A small network was shown many inputs. Here are its activations along a few directions, one row for each input.
Each table varies a few parts of the input and shows all the possible inputs, shuffled.
A made-up example of a description, with smaller parts first: values(3) and (point or ring(9) or (line(4) and ring(8))).
Shared parts are said once, and a part with two or three values counts as separate values.
In the rows, 128 means zero.

Rows:
x1: [113 163 149 140 141 145 131 173  99  98 117 142 140 144 141 205 165 166]
x2: [139 163  96 122 160 133 148 175 113  79 163  58 109 136 147 172 143 165]
x3: [134 176 131 140 130 143 125 162 106  72 154 120 120 114 143 182 156 163]
x4: [126 176 143 161 135 148 103 164 111  76 143 103 131 106 162 178 141 157]
x5: [125  89 100 128 146 133 128  97 158 164 136  63 115 123  86  40 116 109]
x6: [101 161 165 156 142 151 114 180 106  98 108 124 149 141 157 199 156 157]
x7: [135 167 141 135 126 119 128 175 108  69 146 123 119 107 154 178 136 157]
x8: [127 101 118 127 115 138 125  77 142 154 137 142 118 102  67  54 135 114]
x9: [135 104 137 123  97 158 153  62 155 165 110 166 142 142  83  82 127 109]
x10: [127 106 151 143 102 163 131  65 161 171  99 148 152 135 100  79 111 103]
x11: [107  85 127 116 125 111 116 110 125 192 106 178 139 134 100  73 120  95]
x12: [136  76  81 107 143 100 124  85 156 167 140  87 100 123  98  55 105 101]
x13: [130 172 127 123 123 111 114 188  94  80 159 130 120 120 176 177 140 139]
x14: [125  97 114 111 109 107 113 102 130 162 142 153 118 109  98  48 118  88]
x15: [143 180 154 135 113 162 153 145 117  83 127 142 146 153 159 209 149 157]
x16: [113 161 142 128 139 113 117 194  86 110 121 154 142 144 178 203 144 144]
x17: [140 161  88 110 158 101 133 196 100  91 167  70 112 136 184 169 122 143]
x18: [115 154 159 135 137 121 134 186 102  95 109 146 138 137 153 201 146 160]
x19: [144 171 164 130 109 138 156 158 120  81 119 146 144 146 171 205 130 151]
x20: [136 102 130 111  96 127 138  82 143 177 114 178 144 144 118  77 103  86]
x21: [145 156 103 121 161 109 147 183 114  80 153  63 109 124 162 170 119 162]
x22: [127  86 115 122 113 111 103  73 147 159 132 147 111 100  93  63 115  97]
x23: [137  95 147 118  95 135 155  75 158 163 102 170 140 135  94  78 108 101]
x24: [139  93  81 116 149 127 143  84 150 165 144  83 109 121  76  48 118 121]
x25: [112  81 141 126 128 119 129  98 140 180  92 171 137 120  79  76 118 113]
x26: [132 163 108 143 165 139 126 176 118  83 152  41 119 128 167 168 128 159]
x27: [132  95 124 126 116 115 123  85 144 155 127 148 118  90  81  53 109 110]
x28: [136 145  96 114 154 105 130 175 120  82 160  62 100 138 170 179 131 144]
x29: [143 178 147 123 111 130 139 165 105  96 131 155 147 154 197 207 128 135]
x30: [141  85  90 111 146 104 145  98 153 162 135  87 107 114  87  44  99 113]
x31: [137  89  77 100 143  96 131 110 137 173 149  94 109 127 107  42 101  95]
x32: [104  69 134 119 121 115 112  91 145 181 100 170 128 135  88  84 131  97]
x33: [119 103 131 147 119 143 103  79 148 160 126 125 128  95  84  51 119 108]
x34: [110  89 131 131 131 142 127  85 137 183 100 167 140 127  69  79 137 120]
x35: [143 165 151 132 113 133 131 140 124  90 123 148 138 150 187 218 131 138]
x36: [ 98  89 148 148 131 147 109  93 144 185  91 149 148 125  82  74 128 111]
x37: [131 179 170 152 113 167 135 151 124  83 118 124 155 151 174 203 140 148]
x38: [113 147 146 137 141 117 110 168 105 105 114 148 132 140 169 214 147 147]
x39: [135  89 134 118  96 131 131  58 161 170 105 171 135 139 110  90 108  92]
x40: [134 160 128 137 129 115 103 157 112  79 150 125 113 111 170 191 138 145]
Changing only one part turns x39 into x32. The same change can be made to x20. Which row results?
> x11
Changing only one part turns x26 into x4. The same change can be made to x5. Which row results?
> x33
What is each input in this table made of?
> values(2) and line(4) and line(5)
A walk changes only the line(5) part. It starts at x16 and steps to x38. List the rest of the walk in order.
> x18, x1, x6
Which other rows does x37 become when the values(2) part takes its other values? List them by row number.
> x10
Which other rows does x24 become when the line(4) part takes its other values? List them by row number.
> x8, x9, x34
